These are the activations of a small neural network, seen along a few directions. Each row is one input.
Each table varies a few parts of the input and shows all the possible inputs, shuffled.
Descriptions start from the smaller parts, as in this example, which fits no table here: one of 2 separate values, together with either a single point or one of 11 places along a line or (one of 6 places along a line, together with one of 8 places around a ring).
Shared parts are said once, and a part with two or three values counts as separate values.
In the rows, 128 means zero.

Table:
x1: [118 116 153 100 146 149 130 146 135 163  82 163]
x2: [109 124 136  76 112  73  67 129 103 169 114 112]
x3: [147 126 149  99 145 145 125 155 125 167  93 159]
x4: [124 121 131  79 129  61  67 135  97 168 123 108]
x5: [ 77 110 129  88 131  83  89 131 112 175 108 106]
x6: [114 115 110 134  92  85  94  81 158  85 131  81]
x7: [ 88 118 141  83 117  83  70 126 117 172 100 109]
x8: [172 124 118 150 119 145 147 109 166  80 125 129]
x9: [145 115 121 150 122 150 151 100 175  75 115 131]
x10: [147 132 113 165 119 163 170 129 127  78 162 127]
x11: [124 126 113 165 128 162 178 120 138  75 148 127]
x12: [109 119 120 161 132 159 176 108 155  73 130 127]
x13: [119 133 144 115 144 162 149 175  86 168 129 157]
x14: [132 219 143 171 161 203 141 172  93 221 165 170]
x15: [ 83 121 151 111 159 159 155 154 114 161  97 157]
x16: [158 215 111 221 135 203 162 125 134 134 195 143]
x17: [142 132 151 111 139 157 138 170  87 170 123 158]
x18: [104 107  99 139 103  85 112  86 153  88 138  78]
x19: [154 111 101 127 121  49 104  94 145  89 160  85]
x20: [ 93 115 152 107 152 155 142 144 130 162  84 163]
x21: [129 115 131  76 149  47  79 138 105 174 129 112]
x22: [120 113 122 157 125 155 163  98 171  75 116 132]
x23: [ 95 127 145 115 154 161 158 165  97 165 114 158]
x24: [133 120 105 127  87  74  91  85 145  81 145  85]
x25: [153 132 153 106 137 147 128 169 105 170 108 164]
x26: [168 131 119 162 114 158 159 125 128  80 156 127]
x27: [179 129 122 157 110 147 150 123 146  82 140 134]
x28: [148 117 101 130 101  63  92  91 137  83 154  83]
Changing only one part turns x21 into x19. The same change can be made to x20. Which row results?
Answer: x22
Describe the family of inputs behind these rows.
Answer: one of 2 separate values, together with either a single point or one of 5 places along a line or one of 8 places around a ring
Change only the choice among 2 separate values in x10. List by row number the other rows that result.
Answer: x13

Table:
x29: [128 118 149 100 122 109 103 144  98 168 116 133]
x30: [147  71  97 125  85  45 102  62 178  29 133  68]
x31: [123 141 132 160 136 166 167 130 135 105 142 136]
x32: [132 164 104 162 122 159 135 124 121 116 163 124]
x33: [123 158 129 118 133 101  95 128 111 158 147 125]
x34: [121 102 144  83 136 121 130 155 112 163  97 147]
x35: [150 142 130 151 138 172 159 140 134  99 136 137]
x36: [152 153 133 111 133 100  94 137 107 155 143 132]
x37: [113 121 147 147 135 166 169 137 150 125 103 158]
x38: [122 105 148 112 157 147 150 149 128 138  90 154]
x39: [141 115 149 136 130 171 169 140 143 124 100 166]
x40: [ 92 107 142  94 140 117 130 151 118 163 100 138]
x41: [160 161 110 144 125 130 107 128 118 153 163 115]
x42: [131 166 106 151 125 131 108 118 122 156 166 109]
x43: [ 91 109 142 115 152 153 150 134 128 142  95 152]
x44: [117  88  87 129  85  52  98  53 179  29 129  56]
x45: [162 160 111 159 126 153 134 140 120 112 159 127]
x46: [ 99 122 145 107 122 110 104 135 102 170 120 126]
Changing only one part turns x38 into x43. The same change can be made to x30. Which row results?
Answer: x44
Describe the family of inputs behind these rows.
Answer: one of 2 separate values, together with either a single point or one of 8 places around a ring
Change only the choice among 2 separate values in x35. List by row number the other rows that result.
Answer: x31
Change only the choice among 2 separate values in x36. List by row number the other rows that result.
Answer: x33

Table:
x47: [121 139 139 159 142 193 183 126 154 101 116 165]
x48: [120 154 145 118 126 120  95 136 106 184 128 145]
x49: [102 115 144 106 134 158 150 147 119 129  99 149]
x50: [160 153 121 159 135 160 154 150 109 140 163 137]
x51: [110 147 139  96 146  93  92 152  90 189 134 125]
x52: [170 173 120 187 137 190 157 134 141 137 159 137]
x53: [131  65  94 127  82  39 101  49 182   7 128  53]
x54: [149 151 126 136 129 153 123 157 107 162 141 122]
x55: [114 104 141  69 158 102 113 162 103 172  94 135]
x56: [112 116 137 148 133 173 172 134 143 133 108 157]
x57: [148 106  75 146  78  32  73  53 169  29 175  48]
x58: [100 115 155  84 137 125 122 136 113 153  91 163]
Changing only one part turns x50 into x56. The same change can be made to x51. Which row results?
Answer: x55
Describe the family of inputs behind these rows.
Answer: one of 2 separate values, together with either a single point or one of 5 places along a line
Change only the choice among 2 separate values in x52. List by row number the other rows that result.
Answer: x47
Change only the choice among 2 separate values in x48. List by row number the other rows that result.
Answer: x58
